These are the activations of a small neural network, seen along a few directions. Each row is one input.
Each table varies a few parts of the input and shows all the possible inputs, shuffled.
Descriptions start from the smaller parts, as in this example, which fits no table here: one of 8 places around a ring, together with either a single point or one of 11 places around a ring or (one of 3 separate values, together with one of 4 places along a line).
Shared parts are said once, and a part with two or three values counts as separate values.
In the rows, 128 means zero.

Other details of the inputs shift rows strongly along two fixed directions, in all tables alike. That doesn't count.

A family of inputs:
x1: [181  43 157 195  99 120 124 130 156 143 172 131 132 149 116]
x2: [ 89 135 164 164 184 148 185  91 125 155 147 132  93 158 200]
x3: [124 140 120 112 122 136 160 145 132 132 125 137 138 108 120]
x4: [156 147  95 104 106 113 115 155 126 134 125 112 160  94 109]
x5: [126 128 121 123 128 124 105 116 105 108 121 110 135 137 122]
x6: [123 127 132 114 119 116 113 135 130 115 116 136 114 132 121]
x7: [107 154 109  93 123 125  96 138 111 102  95 122 127 135 121]
x8: [147 146 101 107  99 134 144 157 139 122 116 130 157 102  93]
x9: [140  82 159 170 122 141 131 109 154 147 160 150 115 130 126]
x10: [139 152 124 119 126 126 147 152 114 129 125 127 132 132 133]
x11: [136 106 137 140 117 126 117 120 139 123 134 135 117 140 127]
x12: [106 154 110  89 124 126  94 135 112 100  95 125 132 137 122]
x13: [113 155 106  99 123 117  94 129 101 103 107 111 136 133 113]
x14: [202  29 153 204  90 124 118 134 143 143 174 114 145 154 107]
x15: [127 142 120 121 124 138 158 136 138 128 113 135 143 107 119]
x16: [119 131 142 111 119 130 114 133 137 123 123 149 118 113 110]
x17: [100 150 124 117 170 130 147 103 125 152 134 122 118 113 170]
x18: [142 152 124 116 133 126 147 153 116 128 128 128 132 135 130]
x19: [124 128 130 120 124 136 113 127 135 116 116 155 124 111 114]
x20: [ 66 141 149 151 202 146 170  65 132 165 145 120  91 126 215]
x21: [124 127 132 114 126 115 113 138 131 115 118 134 112 133 117]
x22: [117 149 112  91 122 126 100 137 122  93  93 138 125 123 119]
x23: [120 130 120 122 127 120 102 118 110 113 126 112 138 141 120]
x24: [168  70 143 181 109 119 117 110 126 142 171 106 138 153 114]
x25: [115 152 110  90 126 115  96 145 111 108  99 123 123 136 111]
x26: [115 148 117  97 113 130 100 142 131 108 106 155 132 106 102]
x27: [105 148 126 130 160 136 144 101 128 145 123 114 121 109 169]
x28: [193  40 150 206 107 108 122 124 132 158 188 107 137 159 101]
x29: [ 72 140 151 129 185 152 191  95 135 149 138 144  98 130 178]
x30: [159 149  93 110 105 119 113 148 132 131 124 107 159  94 109]
x31: [115 149 119  98 113 132 101 144 132 108 107 151 128 105 102]
x32: [170 146 114 124 101 124 133 165 121 120 116 121 156 124 105]
x33: [158 120 115 144 118 121 128 135 141 146 144 108 154 104 125]
x34: [194  31 158 202  94 113 123 135 144 156 180 116 135 160 107]
x35: [ 56 142 155 143 193 160 198  78 138 153 134 144  90 133 196]
x36: [ 54 143 155 142 193 156 198  75 139 152 129 147  94 133 196]
x37: [125 128 123 117 121 128 104 124 120 116 118 121 126 143 123]
x38: [111 153 113  92 118 123 100 141 124  97  96 136 122 125 119]
x39: [126  94 165 152 134 135 132 118 148 145 152 147 108 126 124]
x40: [154 163 107 109 105 120 129 169 121 115 113 123 156 124 107]
x41: [141 156 120 122 125 132 144 142 123 128 122 125 136 135 132]
x42: [113 155 105  95 125 110  95 130  98 109 106 115 132 133 111]
Each input here is: one of 6 places along a line, together with either one of 3 separate values or one of 4 places along a line.
- The inputs of x25 and x37 match in every part but the place on the line of 6. If x39 is changed in the same way as x25 into x37, which row does it become? => x9
- The inputs of x18 and x32 match in every part but the place on the line of 6. If x21 is changed in the same way as x18 into x32, which row does it become? => x22
- Which other rows does x41 become when the choice among 3 separate values takes its other values? List them by row number. => x8, x30
- Which other rows does x27 become when the place on the line of 6 takes its other values? List them by row number. => x4, x17, x20, x30, x33

A family of inputs:
x43: [ 42 208 107  42 160 136  98 113 105  85  63 148  99 119 144]
x44: [ 17  98 207 178 231 162 177  16 140 162 149 158  36 171 245]
x45: [174  91 122 170 113 122 131 123 139 157 165 102 158 111 122]
x46: [170 103 133 168 120 127 161 140 134 149 154 114 143 141 134]
x47: [ 88 205  96  56 135 133 127 144 119 102  79 139 129 100 121]
x48: [ 92 207  94  61 137 132 132 150 108 102  80 127 137 111 129]
x49: [177 121 113 128  90 120 130 169 135 126 133 125 160 111  86]
x50: [139  88 134 162 135 116 111 101 127 149 157 102 127 135 141]
x51: [149  89 151 165 121 136 148 128 156 152 156 144 126 115 126]
x52: [132 134 124 120 122 122 112 137 113 115 120 123 130 146 119]
x53: [171  81 147 176 115 117 130 130 125 141 161 112 131 163 127]
x54: [168 120 116 123  90 125 122 164 146 127 134 138 153 101  87]
x55: [148 115 122 125  99 120 102 145 128 113 124 130 138 131  94]
x56: [125 130 127 119 124 123 112 132 118 112 118 130 125 138 117]
- The inputs of x43 and x54 match in every part but one. If x52 is changed in the same way as x43 into x54, which row does it become? => x48
- Describe the family of inputs behind these rows. => one of 2 separate values, together with either a single point or one of 6 places along a line
- Which other rows does x47 become when the choice among 2 separate values takes its other values? List them by row number. => x55
